Each row below holds a small network's activations on one input, seen along a few directions.
Each table varies a few parts of the input and shows all the possible inputs, shuffled.
Descriptions start from the smaller parts, as in this example, which fits no table here: line(4) and (point or line(9) or (values(3) and ring(8))).
Shared parts are said once, and a part with two or three values counts as separate values.

Other details of the inputs shift rows strongly along two fixed directions, in all tables alike. That doesn't count.

A family of inputs:
R1: .11 .18 .28 -.10 -.04 .34 .10 .37 .47 .07 -.10
R2: .05 .60 .65 .22 .04 .29 -.07 .30 .11 -.23 -.04
R3: -.12 .10 .00 -.12 -.02 -.32 -.15 -.42 -.30 -.07 .22
R4: -.11 .14 -.10 .20 .00 -.39 -.18 -.52 -.53 -.15 .17
R5: -.10 .47 .60 -.04 .09 .05 -.09 .11 -.25 -.18 .11
R6: .07 -.36 -.42 -.05 -.16 .28 .22 .14 .50 .28 -.22
R7: .15 -.40 -.28 .11 -.05 .05 .12 .14 .32 .16 -.16
R8: .04 -.29 -.11 -.18 -.01 .32 .26 .25 .58 .19 -.19
R9: -.02 -.41 -.30 -.17 -.02 .11 .20 .07 .42 .19 -.13
R10: .20 -.40 -.86 -.21 .13 -.21 .04 -.15 -.23 -.19 .07
R11: -.02 .67 .60 .03 -.04 .31 -.13 .23 .14 -.16 .05
R12: .11 -.30 -.23 -.12 -.09 .16 .16 .22 .50 .24 -.16
R13: .06 -.33 -.28 .01 -.09 .32 .24 .27 .29 .26 -.25
R14: .12 .07 .34 .05 .07 .32 .19 .42 .45 -.04 -.20
R15: .01 .15 .23 .05 -.02 .47 .16 .52 .32 .07 -.22
R16: -.10 .17 .00 .21 .00 -.41 -.28 -.46 -.53 -.18 .20
R17: -.08 .55 .70 .09 .19 .10 -.04 .12 -.05 -.31 .06
R18: -.05 -.43 -.32 -.10 -.01 -.19 .07 -.13 -.14 .16 -.02
R19: -.10 .48 .64 .09 .19 .08 -.03 .16 -.01 -.29 .04
R20: .03 -.25 -.14 -.15 -.06 .13 .16 .17 .44 .15 -.12
R21: .01 -.25 -.22 .03 -.07 .09 .04 .09 .02 .18 -.10
R22: -.06 .14 -.02 .00 -.10 -.06 -.15 -.15 -.06 .00 .09
R23: .00 .03 -.01 .10 .04 -.39 -.14 -.37 -.37 -.09 .14
R24: .01 .38 .48 .04 .02 .20 -.09 .25 -.08 -.06 .05
R25: .10 -.38 -.36 .11 -.06 -.21 -.01 -.22 -.04 .11 -.01
R26: .07 -.02 .01 .17 -.01 .28 .17 .30 .37 .03 -.23
R27: .26 -.42 -.84 -.23 .11 -.09 .11 -.07 -.10 -.15 .01
R28: .06 .06 .24 -.03 .03 .23 .08 .39 .17 .08 -.12
R29: .06 -.45 -.37 -.08 -.05 -.09 .09 -.07 -.04 .25 -.07
R30: -.10 .13 .14 .08 .09 -.40 -.15 -.34 -.40 -.20 .17
R31: .03 .02 .05 .10 .05 -.21 -.06 -.11 -.12 -.06 .03
R32: -.02 .60 .57 .00 -.03 .16 -.18 .13 .04 -.16 .15
R33: -.15 .19 -.09 .01 -.08 -.18 -.15 -.31 -.23 -.05 .14
R34: -.17 -.15 -.10 -.09 .08 -.27 -.04 -.35 -.43 .00 .13
R35: -.04 -.14 -.21 .04 -.07 -.15 -.10 -.24 -.34 .09 .06
R36: -.13 .05 -.05 .04 -.02 -.40 -.26 -.38 -.62 -.04 .25
R37: -.10 -.35 -.20 -.10 .06 -.07 .11 -.05 -.07 .12 -.04
R38: -.08 .13 -.02 -.02 -.08 -.24 -.21 -.28 -.21 -.03 .21
Each input here is: values(2) and (point or (values(3) and line(6))).
Question: The inputs of R2 and R16 match in every part but the values(2) part. If R35 is changed in the same way as R2 into R16, which row does it become?
Answer: R21
Question: Which other rows does R37 become when the values(3) part takes its other values? List them by row number.
Answer: R9, R19
Question: Which other rows does R38 become when the values(2) part takes its other values? List them by row number.
Answer: R32
Question: A walk changes only the line(6) part. It starts at R4 and steps to R2. List the rest of the walk in order.
Answer: R25, R23, R14, R17

A family of inputs:
R39: -.09 .68 .76 -.08 .16 .35 .04 .36 -.05 -.26 .01
R40: -.17 .33 .29 -.10 .14 -.52 -.28 -.45 -.67 -.34 .39
R41: -.13 -.05 .48 -.01 -.22 .43 .19 .38 .67 .52 -.28
R42: .01 .80 .67 -.09 -.02 .30 -.14 .35 .07 -.22 .11
R43: .16 -.17 .07 .15 .10 .35 .31 .41 .39 -.01 -.33
R44: .18 -.07 -.05 .01 -.13 .43 .10 .47 .48 .13 -.19
R45: -.14 -.67 -.22 .19 -.30 .03 .13 -.09 .29 .65 -.20
R46: .07 -.49 -.63 .01 -.13 .15 .13 .04 .26 .25 -.16
R47: -.07 .62 .74 .09 .15 .28 -.09 .45 -.13 -.26 .02
R48: .04 -.26 -.54 .16 -.07 -.39 -.11 -.41 -.20 .00 .05
R49: .24 -.52 -.58 .11 -.14 -.01 .13 .03 .34 .18 -.20
R50: .07 -.27 -.51 .01 -.12 -.28 -.18 -.40 -.32 .11 .14
R51: -.02 .00 -.20 -.14 -.06 -.31 -.16 -.35 -.13 -.09 .22
R52: .20 -.20 .08 -.01 .05 .39 .18 .53 .30 .14 -.21
R53: .02 -.58 -.51 -.18 .02 .11 .29 .13 .21 .27 -.20
R54: .02 .66 .86 -.10 .22 .18 -.07 .33 .02 -.32 .13
R55: -.06 .81 .63 -.08 .01 .30 -.13 .35 .09 -.22 .09
R56: -.11 -.35 -.44 -.16 .03 -.34 .00 -.29 -.37 .10 .08
R57: -.10 .66 .80 -.08 .22 .18 -.05 .35 .04 -.35 .10
R58: -.38 .50 .61 .49 -.12 -.72 -.45 -.82 -.84 -.06 .35
R59: -.04 -.26 -.53 .04 -.12 -.17 -.07 -.42 -.27 .06 .07
R60: .06 -.16 .05 .03 .08 .46 .24 .54 .35 .10 -.27
R61: -.10 .46 .09 .24 .04 -.40 -.32 -.49 -.55 -.33 .25
R62: .14 -.17 .04 .16 .12 .31 .27 .46 .40 .01 -.31
R63: .10 -.50 -.61 .00 -.15 .14 .10 .11 .30 .26 -.17
R64: .02 -.63 -.47 -.18 .08 .04 .29 .07 .34 .17 -.16
R65: -.05 .79 .69 -.07 .07 .26 -.12 .33 .26 -.32 .12
R66: .22 -.01 -.02 -.17 -.09 .45 .16 .46 .56 .18 -.16
R67: .04 .02 -.17 -.14 -.02 -.27 -.16 -.35 -.11 -.06 .23
R68: -.10 -.43 -.42 -.15 .08 -.35 .07 -.47 -.26 -.02 .10
R69: .02 .67 .79 -.11 .16 .25 -.07 .39 -.11 -.21 .09
R70: -.07 .45 .13 .23 .02 -.33 -.27 -.50 -.52 -.34 .22
R71: -.01 -.42 -.40 .00 -.01 -.30 -.05 -.24 -.43 .08 .06
R72: -.36 .00 .30 .00 -.13 -.44 -.23 -.63 -.19 .19 .18
R73: .09 -.02 -.02 -.14 -.01 .41 .21 .40 .71 .04 -.17
R74: .05 -.44 -.64 -.16 -.12 .11 .18 .01 .31 .27 -.13
R75: .23 -.18 .11 .13 .06 .29 .24 .53 .42 .02 -.30
R76: -.07 -.09 -.13 -.15 .03 -.29 -.07 -.22 -.43 -.01 .14
R77: .09 .00 -.07 -.14 -.09 .49 .23 .37 .53 .12 -.20
R78: -.08 .00 -.23 -.12 -.02 -.22 -.07 -.43 -.12 -.11 .17
R79: .11 -.14 -.10 .15 .10 -.34 -.07 -.23 -.37 -.08 .05
R80: -.12 .34 .24 .22 .16 -.46 -.25 -.33 -.68 -.34 .21
R81: -.07 -.41 -.43 .02 .02 -.21 .03 -.33 -.41 .06 .01
R82: .16 -.27 -.48 .14 -.07 -.35 -.12 -.40 -.18 .03 .06
Question: The inputs of R56 and R47 match in every part but one. If R66 is changed in the same way as R56 into R47, which row does it become?
Answer: R50
Question: The inputs of R77 and R78 match in every part but one. If R69 is changed in the same way as R77 into R78, which row does it become?
Answer: R54
Question: Describe the family of inputs behind these rows.
Answer: line(4) and (point or (values(2) and line(5)))
Question: Which other rows does R75 become when the line(5) part takes its other values? List them by row number.
Answer: R43, R62, R79, R80
Question: Which other rows does R78 become when the values(2) part takes its other values? List them by row number.
Answer: R68
Question: Which other rows does R51 become when the line(4) part takes its other values? List them by row number.
Answer: R42, R44, R49
Question: Which other rows does R55 become when the line(4) part takes its other values? List them by row number.
Answer: R48, R63, R65
